These are the activations of a small neural network, seen along a few directions. Each row is one input.
Each table varies a few parts of the input and shows all the possible inputs, shuffled.
Descriptions start from the smaller parts, as in this example, which fits no table here: values(3) and (point or ring(11) or (line(4) and ring(8))).
Shared parts are said once, and a part with two or three values counts as separate values.

Other details of the inputs shift rows strongly along three fixed directions, in all tables alike. That doesn't count.

Table:
x1: [  0  27  13 -10 -14   3  -6   6 -27   0  -7 -16   2  18   0]
x2: [ 18 -11   2   0   5  -2   3   8  -6   5  11   5   1  -7   0]
x3: [  5  28  14  -8 -18  16   6  12 -14   4  -5  -9  16  12   8]
x4: [  0 -21 -14   2  25  -3  15  -1  20  -9 -15   8  -9  -4  -6]
x5: [ 15  -9  -5   6  -4  -5 -10   2 -13 -10  11   1 -13  -9  -2]
x6: [-11  18  11 -10 -17 -22 -10  -7 -11   8  18  -5   3  -8  -2]
x7: [-19   7   2  -5   2  -5  -7 -12  22  14  -2  -9  11   2   3]
x8: [-29   7  -8   4   3   1  -4 -14  37  -3 -14  -4   3   7   5]
x9: [-15  15  17  -6 -10 -27  -5   0  -6   1  24   0   6  -2   8]
x10: [  5 -20  -7   3  12  -9  -6  -2   1 -11  -1   3 -18  -4  -6]
x11: [ 14 -14  11   9   1   0  -4   6   2   3  17   2   6  -4   7]
x12: [ 10 -17   0   7   6   5   6   1  15   2   0   5   3  -7   1]
x13: [ 14 -13   5   6  -3  -2   2   5  -1   7  15   6   4 -11   3]
x14: [ 24  -1  -5   5   2  37  -2  11 -35   2 -22   4   2  11 -12]
x15: [-16  13   7  -7 -11 -15  -7 -11   5  14  15  -3   7  -4   0]
x16: [-16  22 -11 -14   5  16  14  -3   7 -10 -55  -7  -8  22 -12]
x17: [-32   8  -7 -11  14 -20  10  -9  29  -4 -14   6  -2   0   0]
x18: [ 11  -8   0   0  -2  -6   5   7 -11  -8  12   6  -6 -11   2]
x19: [ 33   4  -6 -10   1  17   1  16 -34  -6 -26  -7 -14   7 -12]
x20: [ -4 -19 -13   4  15  -1  15  -2  18 -13  -7   8 -10  -6   0]
x21: [-33   3 -10  -7  13  -8   1 -15  37   8 -16  -2   2   3   0]
x22: [-17  14   4  -7 -12  -9  -5  -7   1   9  16  -4   5  -2   5]
x23: [ 13  -7  -1   6  -3  -7   0   7 -10 -12  13   7  -7  -8   3]
x24: [-37   7 -11   2   5 -13  -1 -19  31 -10  -9  -2  -6   3   1]
x25: [ -1 -24 -15   5  14   5   3  -7  24   0 -14   6 -10  -7  -6]
x26: [ 13 -15  -2   5  -3   5  -4   2  -3   4  15   1  -4 -10  -1]
x27: [13 -9  2 11 -4  2  0  6  0 -2 16  6  1 -6  6]
x28: [13 -9  1  9 -3 -4 -1  5 -3 -4 20  7 -1 -8  6]
x29: [  6 -19   1   8   9  -2   2   4   9  -2   6   7  -2  -2   5]
x30: [-23  12   1  -6  -2  -9   9  -5  15   1   4   3   7   0   9]
x31: [  4  28  14  -9 -16  13  -7  10 -24   6 -12 -14   6  21   3]
x32: [-15  19  -4  -1   0  16  10   2  21  -9 -32  -3   6  18   7]
x33: [-13  17   9   0 -18 -14 -14  -8  -2   7  27  -6   7  -2   6]
x34: [  8 -17  -2   6  12  -1   4   5   5  -6   0   8  -6   1   3]
x35: [ 21  -1  -7  -5   5  14  15  14 -15 -14 -30   5 -12   6  -8]
x36: [  5 -13  -6  11   5  -5   5   0   5 -12   8   6  -6  -6   3]
x37: [ -8 -24 -22  12  28  12   3 -13   5  -9 -21  13  -9  -1 -18]
x38: [ 23   3  -8   0   4  27  -1  10 -45  -8 -25   4  -8   9 -17]
x39: [ 20 -13   2   1   1  -8  -7   1 -17   6  20  -6  -3 -12  -6]
x40: [ 11 -18   0   5  11   2   3   2  14   5   4   3   5  -7   2]
x41: [ -5  29   2 -16 -14   5   2   6 -21  -5 -14  -9  -4  11  -3]
x42: [ -7  27   7  -5 -12  12  -9  -2 -34  11  -3  -2  16  12  -4]
x43: [ 15  -9   6   5  -7   1   3   7  -7   4  23   4   4 -10   6]
x44: [ 15 -11   2   4   0  -5   6   5  -9  -1  10   4  -1 -10  -1]
x45: [-16  13   6  -9  -5 -17  -9  -9   4  16  15  -6   8  -3   1]
x46: [ 15 -15   1   7  -4   9  -5   1   1   4  15  -3   1  -8   0]
x47: [-19  12  14  -2  -5 -21   0  -3   2   2  17  -1   8   2   8]
x48: [-13  22  -6 -13   4  15  20   4  11  -6 -46   2   0  20  -2]
x49: [ -7  13  15  -3 -18  -7 -12  -7   2  18  19 -10  16  -4   4]
x50: [  0  28   8 -12 -10  12  -4   8 -21   1 -21 -12   1  24   0]
x51: [-23   9   9   5  -6  -3 -16 -16   0  18  18   0  23  -2   1]
x52: [ 11 -15  -3   4  -2  -4  -3  -1 -10  -2  19  -2  -7 -12  -2]
x53: [ 18 -12   3   3   4   1   2   9  -4   8  10   4   3  -8   3]
x54: [  8 -22   0   9   8   3  -9  -3  12   0   4  -3  -3  -1   1]
x55: [ -2 -20 -18  11  12   9   0  -5  25 -10 -13   5 -13  -1  -3]
Each input here is: line(5) and (point or (values(2) and ring(5))).
- Changing only the line(5) part turns x15 into x16. The same change can be made to x33. Which row results? => x24
- Changing only the line(5) part turns x49 into x25. The same change can be made to x54. Which row results? => x31
- Which other rows does x23 become when the line(5) part takes its other values? List them by row number. => x27, x28, x32, x36
- Which other rows does x41 become when the ring(5) part takes its other values? List them by row number. => x5, x6, x10, x19
- Which other rows does x21 become when the values(2) part takes its other values? List them by row number. => x53
- Which other rows does x35 become when the values(2) part takes its other values? List them by row number. => x6
